A small network was shown many inputs. Here are its activations along a few directions, one row for each input.
In each table, some parts of the input vary, and every possible input appears once, in random order.
Descriptions start from the smaller parts, as in this example, which fits no table here: one of 8 places around a ring, together with either a single point or one of 11 places along a line or (one of 3 separate values, together with one of 4 places along a line).
Shared parts are said once, and a part with two or three values counts as separate values.
In the rows, 128 means zero.

Other details of the inputs shift rows strongly along three fixed directions, in all tables alike. That doesn't count.

A family of inputs:
r1: [126 117 110 137  98 166 131 143 101  83  80]
r2: [121 146 112 156 100 150 115  92 114  99 107]
r3: [102 123 114 147 124 126 116 132 101 107  95]
r4: [105 127 132 174 120 120 119 105 104 118 100]
r5: [140 126 146 156 108  84 152 132 146 113 119]
r6: [125 133  62  85 165 140 125 156 126 127 154]
r7: [129 129  70 112 171 124 119 154 126 139 156]
r8: [171 143 184  46  96 204  81  78 155 115  83]
r9: [128 152  88  93 173 122 140 171 105 155 157]
r10: [166 169 174  56 135 157  81  92 158 159 112]
r11: [139 103 193 165 110  88 171 113 188 157 155]
r12: [141 109 139 156  92  68 128 103 155 142 170]
r13: [133 119 119 172 120 127 136 131 103 129 105]
r14: [100 126  85  75 187 133 128 157  99 142 161]
r15: [127 145  54  95 181 137 128 154 111 156 163]
r16: [142 130 137 145 129  84 147 134 142 149 138]
r17: [120 119 119 144  98 172 128 131  90  69  89]
r18: [107 136  91 144 106 164 107 118 103  63 103]
r19: [134 104 123 163 107 121 126 134  89 119 134]
r20: [170 166 161  56 119 175  54  55 173 147 102]
r21: [ 97 121 134 157 111 108 147 113 108 119 112]
r22: [148 150 159  41 109 199  81 125 172 137  97]
r23: [106 106 122 109 126  97 153 145 141 130 129]
r24: [100 140  98 186  98 167  98 106  87  44  87]
r25: [145 151 166  37 129 175  63  84 157 148  93]
r26: [117 110 164 181  97 129 146 128 149  97 123]
r27: [125 111 162 138 119  66 148 111 163 163 131]
r28: [132  99 163 139 110  64 149 114 156 157 152]
r29: [125 125 132 134 163 122 129 149 142 165 157]
r30: [117 132  82  99 205 162 110 187 110 155 169]
r31: [ 78 132 101 153 103 158 116 126  75  58  83]
r32: [162  94 178 147 117  72 170  99 179 167 149]
r33: [123 148  84  97 199 133 117 174  94 138 160]
r34: [129 136 113  93 153 107 162 163 131 123 164]
r35: [115 120 132 170 111 127 111 142 109 121 139]
r36: [125 110 156 128 110  67 165 115 163 164 133]
r37: [114 152 136 172  98 135 131 117  93  88 103]
r38: [122 129  95 109 174 147 119 181 126 156 152]
r39: [112 118 105 206 113 116 118 111 114  76 110]
r40: [124 123 123 128 147 122 150 158 146 167 152]
r41: [120 143 118 164 110 128 109 142  75  98 124]
r42: [164 168 170  38  92 173  88 106 163 117  82]
r43: [100 136  92  99 185 130 130 141  90 156 160]
r44: [102 143 105 198 108 151 109  95  83  78  94]
r45: [120 120  99 156 124 159 115 149  82  97  91]
r46: [149 127 187 144 113  73 172 104 171 139 153]
r47: [131 107 175 176 103  92 151 124 174 153 126]
r48: [140 126 106 127 150  99 131 123 147 164 154]
r49: [143 121 173 140 116  74 175 121 168 120 156]
r50: [114 127 152 179  97 144 137 124 125 114 111]
r51: [149 145 184  63  93 186  96 105 182 120 104]
r52: [143 115 111 108 145 119 158 150 130 164 140]
r53: [129 125  86 105 187 152 137 154  83 156 163]
r54: [140 118 111 107 154 132 161 143 111 160 158]
r55: [152  90 153 140 134  92 159 128 152 145 145]
Each input here is: one of 5 separate values, together with either a single point or (one of 2 separate values, together with one of 5 places around a ring).
The inputs of r14 and r24 match in every part but the choice among 5 separate values. If r25 is changed in the same way as r14 into r24, which row does it become? -> r39
Change only the choice among 2 separate values in r21. List by row number the other rows that result. -> r31
Start at r55 and move only the place on the ring of 5, one step at a time. The first step leads to r8. Which rows follow, in order? -> r17, r1, r45
Which other rows agree with r22 in the choice among 5 separate values? List them by row number. -> r11, r26, r29, r30, r35, r38, r40, r47, r50, r51

A family of inputs:
r56: [135 115 153  95 133 148 120 120 168 155 141]
r57: [136 145 167 137 113 165  88 113 155 136 113]
r58: [130 150 110  54 169 135 120 163 136 146 149]
r59: [121 145  81  70 153 163 109 167 130 124 120]
r60: [149 141 128  65 168 135 109 148 131 198 148]
r61: [148 135 174  60 156 135 131 120 182 179 170]
r62: [115 139 116  46 131 164 124 150 124 100 110]
r63: [116 160 127 124 147 194  67 135 101 123 112]
r64: [118 127 100 111 182 111 170 173  89 175 168]
r65: [114 145 113 139 102 141 110 143 116  86  96]
r66: [142 101 107 185 143  53 182 157 150 145 190]
r67: [115 126 117 139 115 166 123 134  69 108  83]
r68: [ 94 146 113 187 115 118 123  97  72  85 102]
r69: [109 135  44 194 179 129 141 195  35  91 163]
r70: [124 137 122  97 130 132 106  89 119 124 124]
r71: [119  95 118 169 165  91 170 162 160 162 180]
r72: [115 119 177 168  74 161 120  94 137  86  83]
r73: [155 102 188 161  53 106 159  87 168  83 106]
r74: [112 159 101 144 128 132  75  92 102 131 113]
r75: [137 140 128 148 105 121  95  70 140 123 100]
r76: [152 120 186 166  60 111 155  89 156  83 105]
r77: [152  95 115 166 143  61 185 153 164 156 182]
r78: [101 152 118 115 109 162 128 144  95  66  90]
r79: [164 135 175  69 151 107 136 131 158 205 150]
r80: [109 126 104 177 123 161 111 145  70 117  80]
r81: [119 129 102  63 131 168 111 151 129 105 109]
r82: [ 88 114  85 225 157  36 165 138  87 125 178]
r83: [151 116 150  64 137 155 114 118 142 178 117]
r84: [127 103 140 163  99  84 136  75 151 127 122]
r85: [171  89 183 137  69  94 160  87 204 120 135]
What is each input in this table made of? -> one of 5 separate values, together with one of 6 places around a ring
Start at r59 and move only the place on the ring of 6, one step at a time. The first step leads to r81. Which rows follow, in order? -> r62, r78, r58, r65
Change only the choice among 5 separate values in r79. List by row number the other rows that result. -> r58, r63, r69, r82
